These are the activations of a small neural network, seen along a few directions. Each row is one input.
In each table, some parts of the input vary, and every possible input appears once, in random order.
A made-up example of a description, with smaller parts first: ring(8) and (point or line(11) or (values(3) and line(4))).
Shared parts are said once, and a part with two or three values counts as separate values.
In the rows, zero is written as 128.

Other details of the inputs shift rows strongly along two fixed directions, in all tables alike. That doesn't count.

A family of inputs:
R1: [145  87  97  75  83 126 130 168 112 122 119]
R2: [ 76 137 152 115 107 126 121  80  91  58 116]
R3: [178 104  86 150 161 165 150 187 172 197 140]
R4: [123  93 106  71 103 102 127 183 111 136 127]
R5: [ 98 177 191 180 152 138 106  90 125  99 128]
R6: [145 100  90 106 108 135 136 192 137 163 147]
R7: [177 112  84 127 159 131 151 200 167 213 150]
R8: [129 152 150 175 165 144 119 126 145 130 134]
R9: [168 108  61 129 155 138 177 183 185 200 139]
R10: [107 117 120 128 122 134 148 115 122 104 124]
R11: [146 105  74  93 122 109 162 161 141 173 127]
R12: [134  97  94 127 120 149 133 181 134 162 147]
R13: [113 131 142 129 119 132 124 146 114 111 130]
R14: [ 90 110 143 106 101 125 108 132  83  63 120]
R15: [117 139 120 123 112 123 147 115 120 113 122]
R16: [154 167 168 231 217 169 123  87 178 182 139]
R17: [103 151 183 185 153 162 104  76 118  90 123]
R18: [143 180 152 229 220 160 147  71 184 186 143]
R19: [113 150 172 197 137 154 103  61 113  98 117]
R20: [146 106 114  73 111 108 119 156 123 131 126]
R21: [134 118 140 116 120 122 115 112 118 125 118]
R22: [116 146 162 138 134 135 104 108 126 100 119]
R23: [134 127 129 128 108 123 109 118 122 119 115]
R24: [169 116 109 193 172 183 144 141 164 189 137]
R25: [177 125  74 130 170 132 167 161 180 211 147]
R26: [107 163 143 139 127 120 134  90 127 106 120]
R27: [ 82 168 184 149 120 122 125  49 105  51 117]
R28: [ 97 154 178 104  98  98  91  91  95  80 135]
R29: [ 93 135 152  93  85 108  98 128 100  83 130]
R30: [189 137 110 180 170 142 134 126 172 205 138]
R31: [115 127 128 113 128 107 143 106 129 119 122]
R32: [103  96  94  37  66  98 138 153  93  81 116]
R33: [141  99 102  67 107  97 124 178 114 126 132]
R34: [106 145 137  78  92  84 129  94  98  87 117]
R35: [148 103  96 124 133 139 140 186 137 148 137]
R36: [ 96 137 160 158 133 146 116 120 108 100 129]
R37: [149 153 143 203 186 154 127 123 171 198 156]
R38: [113 180 177 164 156 116 130  48 135 102 128]
R39: [101 103  95  31  70  91 132 153 101  85 113]
R40: [127 136 154 146 123 118 103  83 115 117 114]
R41: [119 168 186 175 142 144 102  66 127  99 118]
R42: [137  96  65 107 115 135 166 170 133 157 128]
R43: [129  88 100  73 109 102 124 180 112 127 126]
R44: [146  87  88  83  77 117 125 164 110 125 116]
R45: [125 127 153  80  90 100 103 101  95  87 115]
Description of these inputs: line(5) and (values(3) or line(6)).
The inputs of R33 and R35 match in every part but the line(5) part. If R25 is changed in the same way as R33 into R35, which row does it become?
> R32
The inputs of R13 and R5 match in every part but the line(5) part. If R3 is changed in the same way as R13 into R5, which row does it become?
> R22
Change only the values(3) part in R34. List by row number the other rows that result.
> R25, R38
Change only the line(5) part in R30. List by row number the other rows that result.
> R19, R23, R40, R44

A family of inputs:
R46: [ 98 202 203 205 191 123 117  43 142 109 125]
R47: [111 200 177 217 160 148 139  13 144  98 116]
R48: [135 211 210 201 168 129 104  31 139 115 128]
R49: [171  91  57 160 136 177 165 187 166 187 133]
R50: [153 114  66 129 171 124 179 179 169 200 147]
R51: [159 110  68 117 169 137 177 166 177 201 145]
R52: [ 82 146 162  34  52  52  91 112  67  42 115]
R53: [ 82 121 173  44  45  97  66 129  61  32 116]
R54: [153 150 165 178 145 155  99 121 133 136 134]
R55: [194  98  79 152 132 160 125 189 162 206 137]
R56: [ 87 118 154  31  64  68 107  90  66  32  90]
R57: [145  95  93  81  94 115 113 223 120 151 140]
R58: [146  85  67  57 109 104 166 166 124 142 122]
R59: [168 125  97 157 165 136 150 115 169 186 117]
R60: [ 73 129 162  34  64  49  97 106  62  43 117]
R61: [ 94 113 149  38  47  63  95  76  61  45  99]
R62: [104 198 204 195 190 136 115  30 150 110 124]
R63: [146  99  63  62  94 109 174 171 133 133 121]
R64: [116 171 139 155 154 139 155  89 158 123 134]
R65: [130  76  85  82 112 120 129 219 122 144 126]
R66: [128 131 149 183 164 167 131 111 128 123 131]
R67: [162  88  86  54 103  90 141 168 124 154 128]
R68: [ 85 195 196 237 173 168 122  75 133  89 138]
R69: [121 138 160 172 168 161 110 120 145 132 129]
R70: [141 176 160 147 152 123 116  94 154 146 139]
R71: [ 73 110 150  61  44 113 110 121  55   7 103]
R72: [102 130 149  38  35  65  89  82  66  44  97]
R73: [129  82  71  78  96 146 152 209 133 132 135]
R74: [150  94  73 154 169 159 161 212 159 196 151]
R75: [151 120  60 138 129 132 179 158 165 224 153]
R76: [ 89  99 171  52  53  93  76 119  47  30 109]
R77: [168 109 114 175 174 168 135 164 160 180 129]
R78: [141  59  63  89  96 140 142 184 114 140 119]
R79: [112 199 212 194 185 129 106  29 144 119 140]
R80: [102 183 218 227 181 149  88  73 124 111 144]
R81: [128  69  75  73 111 140 143 203 124 140 136]
R82: [ 82 187 195 243 147 172 112  48 120 122 146]
R83: [143 128 154 186 147 154 101 102 129 141 129]
R84: [179  79  71 153 150 165 140 185 163 200 123]
R85: [141 153  93 163 168 135 178 149 176 175 144]
R86: [160 124  87 160 165 142 166 111 164 182 128]
R87: [144  73  94  70 105 126 117 205 124 153 140]
The inputs of R52 and R57 match in every part but one. If R85 is changed in the same way as R52 into R57, which row does it become?
> R68
What is each input in this table made of?
> values(2) and (point or (line(4) and line(5)))
Change only the values(2) part in R58. List by row number the other rows that result.
> R66
Change only the values(2) part in R59. List by row number the other rows that result.
> R84

A family of inputs:
R88: [ 98  96 146  34  64 100  87 146  77  46 109]
R89: [123 150 140 157 151 119 128  83 141 160 135]
R90: [ 86 129 197  82  81 111  73  75  66  26 106]
R91: [149 115  76 104 119 120 172 132 147 152 122]
R92: [162 115 105 117 137 115 128 177 143 162 133]
R93: [134 127  89 108 123 120 154 158 148 172 149]
R94: [124 108 115  80  78 135 117 161 112  99 126]
R95: [131  96  90 140 123 161 143 194 131 149 141]
R96: [138 166 145 172 135 136 125 116 138 133 136]
R97: [144 148 145 169 138 125 112  99 131 143 122]
R98: [149 114  90  93 146 109 161 147 151 145 121]
R99: [121 118 154 178 162 159 115 123 119 127 132]
R100: [103  90 133  43  48 103  88 128  72  59 101]
R101: [158 125 101 122 129 122 137 184 148 162 135]
R102: [117 119 143 187 149 160 114 117 121 133 126]
R103: [133  86  89 140 117 159 140 180 125 153 136]
R104: [132 126  98 100 133 112 149 166 149 168 145]
R105: [118 155 152 145 165 115 126 102 143 145 142]
R106: [138 147 139 143 165 121 147  77 143 129 118]
R107: [ 77 137 185  92  57 120  82  71  67  23 109]
R108: [146 147 157 158 149 123 112 105 128 135 127]
R109: [164 116  90 130 113 127 140 164 141 171 135]
R110: [145 124  86  99 139 117 170 154 157 147 123]
R111: [121 108 125  73  89 127 111 168 114  95 122]
R112: [142 108 102  92 135 105 141 146 137 172 140]
R113: [122 188 175 208 182 136 135  17 149 120 113]
R114: [145 126  78 104 126 122 174 145 152 147 126]
R115: [102 197 188 210 164 138 124  30 139 131 143]
R116: [107 136 152 182 156 163 122 141 129 118 135]
R117: [112 125 155 178 165 157 113 135 125 119 133]
What is each input in this table made of?
> line(5) and ring(6)
The inputs of R94 and R95 match in every part but the line(5) part. If R111 is changed in the same way as R94 into R95, which row does it become?
> R116
Start at R117 and move only the line(5) part, one step at a time. The first step leads to R88. Which rows follow, in order?
> R92, R105, R98
Change only the line(5) part in R102. List by row number the other rows that result.
> R89, R97, R100, R113

A family of inputs:
R118: [126 123 157 130 124 131 108  99 109  87 108]
R119: [107  80 110  95  86 125 118 144  87 113 118]
R120: [141 133 126 174 124 164 128 113 131 135 126]
R121: [128 134 120 111 144 102 141 133 141 164 144]
R122: [146 102  99  96  78 126 126 156 115 128 121]
R123: [150  97 100 149 142 141 132 153 141 183 137]
R124: [108 162 143 119 104 110 132  95 122  96 124]
R125: [116 158 143 171 170 127 142  94 144 152 141]
R126: [123  97 128 106 107 138 118 124 101  86 104]
R127: [116 106 106  72 107 109 146 141 116  92 109]
R128: [ 91 160 148 152 112 141 140  74 120  80 122]
R129: [ 97 137 176 129 135 142  98 147 110  72 128]
R130: [135 109  98  71 120 104 149 154 128 118 118]
R131: [137 113 115  81  73 109 109 145 105 114 120]
R132: [126 122 141 134 129 119 106 116 115 140 130]
R133: [146 124 142 127 139 128 108 117 128 119 117]
R134: [118 129 137 176 168 159 120 180 144 166 158]
R135: [ 80 150 157 145 132 115 128  74 107  92 126]
R136: [148  94  69 119 151 150 175 167 158 155 125]
R137: [133 156 119 160 133 138 153 110 146 136 131]
R138: [125 137 113  62  84  86 134 140 122 116 127]
R139: [106 131 120 166 154 146 155 108 133 139 137]
R140: [149 117  96 135 125 156 134 221 152 164 155]
R141: [179 131 111 130 127 127 124 154 156 186 140]
R142: [154 144 152 176 174 131 111 111 151 186 148]
R143: [126 164 159 131 162 112 126  92 142 115 124]
R144: [146 147 171 139 153 122  96  96 132 121 119]
The inputs of R137 and R127 match in every part but one. If R140 is changed in the same way as R137 into R127, which row does it become?
> R129
What is each input in this table made of?
> values(3) and (point or (values(2) and line(4)))
Which other rows agree with R142 in the values(3) part? List them by row number.
> R119, R121, R123, R125, R132, R134, R135, R139
Change only the values(2) part in R137. List by row number the other rows that result.
> R122
